A small network was shown many inputs. Here are its activations along a few directions, one row for each input.
In each table, some parts of the input vary, and every possible input appears once, in random order.
A made-up example of a description, with smaller parts first: values(2) and (point or ring(9) or (line(4) and ring(8))).
Shared parts are said once, and a part with two or three values counts as separate values.
In the rows, 128 means zero.

Other details of the inputs shift rows strongly along two fixed directions, in all tables alike. That doesn't count.

Rows:
x1: [115 170  89 133 129  40 146 126 179 170 159  16 166 152  47 180 134]
x2: [124 120 139  98 120 183  80 125 126 152 123 125 127 144 147 113 132]
x3: [148 117 143 119 121 167 123 140  93 128 116 157 105 109 165  98 131]
x4: [ 68 157 125 131 135  69 105 119 174 204 152  43 140 152  76 188 165]
x5: [171 123 123 211 147  81 202 142 117  64 111 132 139  95 117 127 116]
x6: [134 108 118 105 113 214 113 136 116  94 124 173 132 129 146 100  93]
x7: [131 116 110 101 108 177 126 139 112 117 138 151 121 130 145 109 109]
x8: [110 140 153 120 135 109 120 125 130 146 131 137 132 137 127 135 128]
x9: [123 122 108  96 110 202  60 112 128 126 128 137 147 160 154 114 129]
x10: [151 123  99  68 117 178  84  96 161 124 125 101 131 161 111 106 118]
x11: [124 123 103  72 103 204  84 124 126 140 141 135 135 155 143 107 109]
x12: [114 121 174 201 161  69 207 153 118  79 109 186 124  77 120 140 113]
x13: [127 126 102  90 107 176  72 115 119 141 138 126 134 157 161 118 139]
x14: [119 112 122 216 147  82 200 148 118  79 115 172 120  78 131 147 122]
x15: [126 122 107 111 111 175  84 117 124 132 134 137 134 149 153 116 133]
x16: [115 123 172 200 160  67 210 149 112  83 110 185 117  78 124 138 113]
x17: [ 65 158 125 132 139  72 103 122 177 199 152  45 147 151  69 185 169]
x18: [136 119 117 182 132  80 230 164 104  99 135 169 101  67 127 140 112]
x19: [ 79 179 131 112 131  12 125 118 157 217 164  56 136 147  89 188 167]
x20: [114 134 100 116 117 112 147 136 129 152 153 115 123 123 117 148 127]
x21: [128 122 169 174 150  80 193 150 104  92 117 183 110  85 143 128 116]
x22: [158 134 145 156 143 102 142 135 136 125 114  83 143 126 101 133 126]
x23: [130 111 115 120 115 184 130 139 113 101 124 169 124 124 137 114  97]
x24: [137 108 155 187 144  98 196 155  99 106 116 165  98  68 141 128 129]
x25: [155 116 112 113 104 179 109 126  92 114 128 166 115 124 181  98 129]
x26: [143 121 161 110 127 144 128 131  92 116 118 179 114 120 165 100 116]
x27: [141 119 141 146 150 101 142 113 160 120 105  98 116 120  97 127 147]
x28: [173 141 153  73 123 172  69 112 121 123 111 111 156 176 139  92 107]
x29: [107 150  86 126 136  49 106  86 199 170 141  32 146 161  70 172 173]
x30: [138 123 105  86 100 187  70 111 109 142 141 134 126 155 168 108 137]
x31: [151 132 148  65 134 155  70  87 153 131 111 111 132 173 125 102 132]
x32: [142 106 148 127 126 175 119 143  98 112 112 165 109 113 160  99 126]
Description of these inputs: line(4) and (values(2) or line(6)).
Q: The inputs of x11 and x2 match in every part but the line(4) part. If x10 is changed in the same way as x11 into x2, which row does it become?
A: x27
Q: Which other rows does x27 become when the values(2) part takes its other values? List them by row number.
A: x22
Q: Which other rows does x12 become when the line(6) part takes its other values? List them by row number.
A: x8, x16, x19, x21, x26
Q: A walk changes only the line(4) part. It starts at x19 and steps to x3. List the rest of the walk in order.
A: x25, x18
Q: Which other rows does x28 become when the line(4) part takes its other values? List them by row number.
A: x1, x5, x22

Rows:
x33: [139 127 158 168 152  80 174 134 126 104 111 140 120 100 119 126 129]
x34: [123 129 107  64 110 206  17  88 157 162 126  85 150 191 135 115 149]
x35: [142 134 153 202 156  24 228 153 118 102 123 135 114  74 106 148 127]
x36: [158 128 107  48  96 219  71 119 110 131 135 138 139 168 155  91  99]
x37: [157 108 115 182 135 106 188 147 110  83 118 154 111  87 139 120 121]
x38: [186 104 164 116 128 196 125 131  83  76  94 192 115 116 177  69  99]
x39: [173 101 131 109 115 208 136 142  90  69 111 197 118 117 165  77  81]
x40: [ 71 144 114  34  87 206  31 122 119 202 168 130 132 179 157 134 134]
x41: [ 90 130 161 165 136  80 174 156  95 145 140 174 102  86 154 148 140]
x42: [153 113 109  77 107 221  52 105 126 124 117 128 134 161 160  90 129]
x43: [ 95 164 133  88 133  82  69  97 176 201 143  37 152 180  83 165 165]
x44: [ 89 166  97  81 118  97  85 110 176 198 164  40 153 180  74 171 143]
x45: [ 62 131 119 220 143  18 219 160 124 154 156 141 103  64 118 191 164]
x46: [ 85 157  92 109 128  85  73  95 187 197 153  27 152 175  78 178 175]
x47: [ 95 132 135 211 160  29 220 150 156 104 131 116 134  86  71 174 123]
x48: [118 141  95 125 123  98 113 116 157 165 143  67 137 146 104 154 155]
x49: [159 132 144 153 134  82 181 143 106 110 119 141 117  99 131 124 119]
x50: [ 93 142 124 117 135 115 106 114 171 151 135  89 150 155  87 154 131]
x51: [126 120 133 164 142 111 177 143 132  91 120 150 126 102 109 130 106]
x52: [190  99 113 124 110 204 131 134  81  74 107 187 113 111 182  76 102]
x53: [185  87 184 132 140 221 119 129  85  46  73 223 114 111 184  53  96]
Q: The inputs of x40 and x41 match in every part but one. If x50 is changed in the same way as x40 into x41, which row does it become?
A: x53
Q: What is each input in this table made of?
A: values(3) and (point or line(6))
Q: Which other rows agree with x45 in the values(3) part? List them by row number.
A: x34, x37, x42, x46, x48, x52
Q: Which other rows does x42 become when the values(3) part takes its other values? List them by row number.
A: x33, x51
